A small network was trained on made-up records. Each row is its average activation on records with the value named, seen along a few directions.
Related values have similar rows: they may be neighbours, one step apart, or belong to one group.
(in the rows, 500 means zero)
Random noise pushes rows far along 12 fixed directions. That doesn't count. These rows show it; they differ only by the noise:
[591 454 481 742 462 374 677 451 462 502 395 393 620 474 635 541 393 366
 561 399 285 490]
[539 592 494 625 456 510 611 504 233 495 629 770 395 514 634 458 654 586
 622 609 305 547]
[370 373 501 155 493 600 622 458 393 457 521 361 613 470 491 468 494 499
 314 452 591 447]
[502 500 546 324 557 527 465 393 530 469 476 500 476 466 235 444 383 833
 400 510 463 612]
[493 426 556 660 610 712 665 404 381 498 391 264 659 312 531 369 520 476
 445 317 578 575]
[409 482 508 575 571 333 469 539 694 410 434 274 450 342 541 480 351 282
 631 420 660 500]
[534 387 478 442 557 527 542 514 387 389 560 542 670 516 484 472 548 595
 245 589 399 418]
[102 384 561 497 378 347 624 476 567 677 432 458 450 481 540 376 429 539
 426 448 597 302]
[311 578 541 820 473 381 407 532 598 630 436 656 358 449 497 354 500 806
 721 581 408 477]
[386 633 523 570 572 433 685 355 290 360 477 456 525 257 468 378 421 606
 542 387 325 614]
[411 666 365 538 392 525 657 387 312 519 447 454 478 532 557 620 457 443
 661 426 381 601]
[279 508 335 400 418 328 597 533 433 434 495 347 604 527 638 620 400 228
 507 476 508 344]
[655 480 675 595 571 186 503 601 505 591 606 487 590 394 563 223 467 721
 698 496 351 366]
[363 559 396 478 448 857 680 352 133 774 412 387 506 523 455 520 453 509
 670 327 686 624]


Ves, 20 values:
m1: [623 473 622 136 482 620 499 497 451 589 607 560 368 524 368 461 451 677
 567 507 631 632]
m12: [393 819 498 615 430 403 541 449 476 387 589 460 645 512 626 430 870 585
 342 493 325 378]
m2: [269 600 478 617 493 304 551 499 508 523 485 342 605 455 532 393 523 425
 421 418 596 300]
m16: [589 319 420 607 618 732 432 553 506 553 369 454 498 490 427 625 322 242
 525 458 716 604]
m4: [292 593 520 545 566 798 492 501 542 421 447 302 567 298 654 398 780 401
 577 376 642 555]
m11: [395 516 370 246 420 726 428 511 326 577 601 717 452 713 367 575 611 692
 378 683 548 464]
m15: [667 396 440 484 586 501 288 588 629 520 564 596 399 642 330 623 360 335
 452 648 701 476]
m10: [813 516 622 482 605 466 602 461 371 397 605 616 424 359 511 491 455 363
 544 420 394 665]
m9: [638 737 581 489 416 388 659 330 422 407 591 550 509 548 500 488 669 619
 337 431 246 570]
m18: [449 598 401 488 597 285 375 617 426 346 655 637 459 477 382 580 419 334
 411 603 597 416]
m13: [504 389 628 417 558 477 586 472 288 411 455 642 476 261 535 382 368 590
 602 439 344 586]
m20: [573 614 567 253 286 387 713 484 354 499 703 608 327 653 763 556 755 276
 509 464 456 493]
m17: [525 671 452 278 429 458 275 615 574 625 640 647 380 653 474 564 602 612
 698 607 522 465]
m14: [449 608 273 796 631 666 417 533 161 473 429 571 679 424 556 561 452 349
 673 522 404 477]
m5: [576 326 594 548 518 472 661 399 460 592 466 521 416 478 478 499 340 243
 392 387 609 483]
m3: [270 466 600 217 289 608 601 480 739 672 452 274 490 540 676 465 701 443
 520 357 681 423]
m19: [397 694 465 552 503 374 478 482 497 402 520 409 443 415 510 467 492 446
 595 466 572 543]
m7: [464 459 478 664 507 638 495 421 648 374 327 431 482 441 460 575 464 505
 437 487 467 641]
m6: [208 635 367 481 407 530 628 345 345 482 423 531 667 529 470 520 534 623
 336 467 227 429]
m8: [225 574 482 404 623 537 530 531 230 324 621 629 438 295 432 417 491 492
 360 524 654 514]
A value of Ves combines one of 4 hidden first parts with one of 5 second parts; all combinations occur once.
m12 and m14 share the first part; m12 and m13 share the second. Which value has the first part of m13 and the second part of m14?
> m19
m17 and m6 share the first part; m17 and m8 share the second. Which value has the first part of m8 and the second part of m6?
> m7
m18 and m11 share the first part; m18 and m10 share the second. Which value has the first part of m10 and the second part of m11?
> m15
m20 and m16 share the first part; m20 and m9 share the second. Which value has the first part of m9 and the second part of m16?
> m3

Niris, 9 values:
f9: [570 620 461 336 480 481 490 392 601 254 509 543 300 480 447 655 410 410
 611 557 416 725]
f5: [708 552 385 510 607 494 357 635 410 468 645 525 653 604 522 568 588 302
 478 554 552 416]
f7: [659 463 571 457 558 507 700 422 219 515 493 528 579 370 517 486 403 388
 512 335 362 554]
f4: [405 520 443 560 472 566 471 510 553 426 393 353 606 480 586 576 550 583
 488 490 473 513]
f3: [672 758 272 878 497 491 500 468 286 455 494 406 926 661 582 632 653 495
 429 464 216 379]
f2: [342 366 490 588 425 634 466 535 746 589 264 297 489 530 496 546 415 414
 497 404 669 546]
f6: [242 328 576 695 580 305 495 494 530 568 413 639 363 361 416 291 324 604
 468 571 497 360]
f8: [445 514 472 340 518 398 600 466 481 276 623 583 462 418 496 550 487 399
 338 573 319 526]
f1: [571 469 533 934 601 370 469 470 794 341 314 289 635 339 473 471 383 510
 396 429 478 535]
Niris is arranged as 3 separate groups.
List the group mates of f4, in the order listed.
> f2, f1
List the group mates of f7, in the order listed.
> f5, f3

Deduk, 9 values:
e2: [660 599 465 559 512 512 444 554 402 488 556 606 507 525 480 530 513 639
 617 562 417 585]
e8: [412 668 431 510 554 542 395 472 400 496 527 497 580 523 347 472 522 651
 437 490 553 495]
e1: [381 402 443 526 476 870 526 461 392 722 335 463 597 466 551 495 481 567
 683 428 506 536]
e4: [635 393 536 358 473 623 480 518 480 560 512 573 360 542 514 541 464 524
 640 536 567 621]
e9: [541 296 527 392 434 759 475 481 611 512 369 589 518 534 595 546 592 564
 461 535 385 534]
e3: [666 676 389 652 457 584 568 407 347 636 463 466 468 642 383 710 439 411
 568 381 521 665]
e5: [528 318 481 554 633 524 436 581 428 425 521 640 458 437 456 481 378 451
 507 638 542 485]
e6: [516 596 540 615 402 407 524 479 519 605 558 586 449 630 543 471 657 601
 434 550 449 415]
e7: [386 518 465 574 620 505 470 523 427 413 595 554 411 453 411 439 519 362
 368 569 694 483]
Deduk is arranged as a 3 by 3 grid.
Fewest steps between e1 and e2?
> 4
A value of Deduk combines one of 3 hidden first parts with one of 3 second parts; all combinations occur once.
e1 and e9 share the first part; e1 and e7 share the second. Which value has the first part of e7 and the second part of e9?
> e6
